These are the activations of a small neural network, seen along a few directions. Each row is one input.
In each table, some parts of the input vary, and every possible input appears once, in random order.
A made-up example of a description, with smaller parts first: one of 2 separate values, together with either a single point or one of 11 places along a line or (one of 4 places along a line, together with one of 5 places around a ring).
Shared parts are said once, and a part with two or three values counts as separate values.

Other details of the inputs vary at random and push rows far along two fixed directions, the same in every table; ignore that.

Rows:
row 1: [-12 -20   4  25 -36  19   7  31 -31 -18  23  -8 -28   5]
row 2: [  5  -7  15  11   0  10 -14   0   0   8 -12  -9  -2  19]
row 3: [ 49  -9 -37 -38  29 -33 -16  32 -31  32 -26  26  31  46]
row 4: [ -4  16   0  -2  13 -18  32 -22   7  -8 -11   3  35 -30]
row 5: [  7   2  19 -22 -12  37 -17  -6   1  44   8  15 -14 -12]
row 6: [-22 -24 -12  37 -22  12  -3  -7   0 -17  29  10 -48  -1]
row 7: [-12 -11  -5 -12  11  -3 -17 -17   9  -4 -14  18 -21   6]
row 8: [-29 -28 -17  26 -17  11  -2   7   6 -23  15  22 -48 -15]
row 9: [  6   4  -8  -4 -11   1   8  31 -13 -16  17 -13   8   0]
row 10: [-24   7  -1  34 -28   3  11  26  10 -12  23  11 -44  -2]
row 11: [  5   2   1 -21   6  -4  24   0 -17 -20  -9 -20  47 -29]
row 12: [ -1 -10   9   1   5  10 -12  14   5   3 -26   2  -3   6]
row 13: [ 42  -1 -70  -9  41 -47 -15   5   2  22  21  38  28  33]
row 14: [-30  -6  22  14 -21   8  -1  15   5  -3 -15  19 -57   5]
row 15: [ -9  25  57 -41  -4   4  20 -58  -1 -24 -28 -69  59 -37]
row 16: [  8  20  20 -18  17  -2  -6 -11  23  -1 -19 -30  33  -4]
row 17: [ -8  -1  -5  34 -16  -4  17   1  -7   0  16  14 -20   5]
row 18: [-19   3  23  10   1  18  22 -15  12 -31 -13 -32  34 -54]
row 19: [  6 -11  -4  32  -1   9   5   7  -8  -4  11  -7  10  -1]
row 20: [ -3   8  17   6  -3  -9   1 -15  -1  12  -9   6 -18  19]
row 21: [-10  14  12   3  -9  -9  -6  12  13   6  -2   9 -37  19]
row 22: [-11 -12   0   6  -3   4 -22 -22   1   0   3  10 -39  21]
row 23: [ -8   4  -4 -13   7  -8 -24 -13  19  -3   2   5 -23  14]
row 24: [ 56   3 -57   4  42 -31 -11  36  -6  27  10  24  45  34]
row 25: [  7  13   1 -21   9  29  16 -25   0  37  21  -5  41 -47]
row 26: [ 11  20  20 -41   2  -7   2  -5   2  -8 -16 -36  31  -1]
Each input here is: one of 2 separate values, together with either a single point or (one of 3 separate values, together with one of 4 places along a line).
The inputs of row 5 and row 25 match in every part but the choice among 2 separate values. If row 26 is changed in the same way as row 5 into row 25, which row does it become?
Answer: row 9
Which other rows does row 20 become when the choice among 2 separate values takes its other values? List them by row number.
Answer: row 17
Which other rows does row 15 become when the place on the line of 4 takes its other values? List them by row number.
Answer: row 2, row 20, row 22
A walk changes only the place on the line of 4. It starts at row 8 and steps to row 4. List the rest of the walk in order.
Answer: row 18, row 11
Which other rows does row 19 become when the choice among 3 separate values takes its other values? List them by row number.
Answer: row 18, row 24

Rows:
row 27: [  5  22  20 -37  28 -16   8 -45  15  -5 -30 -25  54 -19]
row 28: [  0  20  29 -35  19  -7  10 -59  14  -8 -24 -33  53 -29]
row 29: [-46   3  41  25 -42  38  17  -3  14 -38  14 -37 -28 -46]
row 30: [ 25   0 -24  -4  20 -13   7  -2 -13  15   7   9  36   4]
row 31: [ 43  -1 -33 -11  27 -27 -18  14 -14  42  -5  34  12  51]
row 32: [-49  -2  51   3 -38  38  -3 -19  19 -33  -4 -34 -41 -35]
row 33: [  4 -27 -23  18 -16  11 -30  54 -16  27   8  47 -71  48]
row 34: [ 42  -4 -37 -21  30 -22 -25  17 -12  41  -2  33  10  47]
row 35: [ 41 -11 -53   6  29 -32  -5  24 -22  22   7  33  22  39]
row 36: [  3 -27 -19  21 -18  11 -29  44 -18  25  12  40 -68  47]
row 37: [ 31   0 -21 -26  29 -23 -13  -3  -5  25 -16  20  24  24]
row 38: [  8  20   3 -21  25 -15  20 -35   9 -17  -7 -31  67 -31]
row 39: [  9 -34 -43  37 -17   9 -17  71 -26  20  26  52 -60  40]
row 40: [-28   5  33   1 -24  17  -4  -6  13 -17  -4 -19 -32  -9]
row 41: [-29  -3  30  13 -34  28 -10  10  10 -10   4 -10 -53  -3]
row 42: [  7  13   2 -20  17  -7  17 -32   7 -14  -3 -27  59 -33]
row 43: [ 16  13   4 -27  29 -21   0 -34   4   6 -21 -10  42   5]
row 44: [ 10  20   5 -25  22  -6  20 -35   6  -6  -2 -29  68 -36]
row 45: [ 16   4 -14 -13  20 -13  13 -12  -2  -1  -4  -4  47 -16]
row 46: [-24  -4  11  23 -26  15  12  17   0 -21   9  -7 -26 -17]
row 47: [ -8  27  25 -29  21 -10  10 -63  29  -3 -18 -22  38 -31]
row 48: [-33  -5  31  17 -34  21  -5   5   4 -14   0  -8 -54   1]
row 49: [ 33  -6 -44   0  28 -27  -1  22 -15  15   1  26  27  24]
row 50: [ 10  18  -1 -13  15 -15  17 -18   4  -9   0 -20  48 -18]
row 51: [-35  -6  26  33 -39  30  14   8   2 -25  16 -18 -35 -26]
row 52: [ -3 -21 -14  16 -14   4 -30  39  -6   8   6  27 -62  43]
row 53: [-34  -8  24  21 -30  27  15 -10   3 -33  10 -24 -17 -37]
row 54: [ 32   9 -16 -21  27 -22  -9   2  -3  31 -14  18  25  26]
row 55: [ 44  -4 -49   2  26 -27  -3  33 -18  32   7  36  25  33]
row 56: [-31 -10  16  34 -37  21  11  17  -3 -25  16  -9 -43 -13]
row 57: [-40   3  21  25 -24  21  16 -17  18 -29  16 -13 -24 -41]
row 58: [-19  -4  18   8 -22  11  -8  15   4  -4  -5   4 -45   9]
The inputs of row 50 and row 40 match in every part but one. If row 46 is changed in the same way as row 50 into row 40, which row does it become?
Answer: row 58
Describe the family of inputs behind these rows.
Answer: one of 2 separate values, together with either a single point or (one of 3 separate values, together with one of 5 places around a ring)
Which other rows does row 34 become when the choice among 2 separate values takes its other values? List them by row number.
Answer: row 44
Which other rows does row 53 become when the place on the ring of 5 takes its other values? List them by row number.
Answer: row 30, row 35, row 51, row 56

Rows:
row 59: [ 54 -10 -41 -18  28 -24 -31  13 -20  64   0  55   0  67]
row 60: [ 52  -8 -55   1  20 -14  -3  25 -29  44  23  38  28  29]
row 61: [-34   6  30  34 -36  37  20  12   9 -16  21 -18 -25 -37]
row 62: [-21 -33 -14   6 -19  33 -25  60  -1   6  -4  42 -70  -8]
row 63: [  4   3   2 -18  29 -16  19 -49  -3 -15 -17 -21  59 -23]
row 64: [-35   6  22  11 -26  11   0   6  21 -29  12 -18 -42 -15]
row 65: [-37  -3  23  12 -34  24  -9   3  13 -46   2 -30 -35 -16]
row 66: [-47   8  36  21 -29  31   2 -15  32 -30  16 -26 -41 -37]
row 67: [ 55   2 -40 -20  35 -46 -24  38 -15  57 -11  52  -1  79]
row 68: [ 30  16  -1 -23  22 -18  21  -9  -7  -5 -12 -30  80 -16]
row 69: [  9  38  29 -38  27 -15  11 -56  22  22 -29 -25  56 -17]
row 70: [ 10  14   6 -40  34 -12   5 -55  11 -12  -9 -39  69 -25]
row 71: [  2   9   8 -12  19 -23  19 -34   5 -28 -25 -25  54 -22]
row 72: [-42  -3  55  -3 -32  40  -7 -22   2 -20 -14 -32 -39 -15]
row 73: [ 60 -11 -42 -19  32 -38 -35  40 -25  46 -20  44   6  84]
row 74: [ -4 -28 -29  29 -25  16 -32  33  -7  10  34  35 -73  27]
row 75: [ -9 -32 -11  37 -34  31  -8  55 -31  -1  27  11 -53  13]
row 76: [-41  12  40  23 -44  30  28  14   7 -33  13 -33 -25 -41]
row 77: [  8  16   2 -21  29 -19  24 -68   7  -4 -10 -15  70 -37]
row 78: [-19 -22 -19  49 -20   8  -3  35   0   1  19  41 -65  24]
row 79: [  5  21  -1 -12  25 -35  26 -29   9 -11 -15  -8  47 -14]
Describe the family of inputs behind these rows.
Answer: either a single point or (one of 4 places along a line, together with one of 5 places around a ring)
A walk changes only the place on the line of 4. It starts at row 75 and steps to row 63. List the rest of the walk in order.
Answer: row 70, row 72
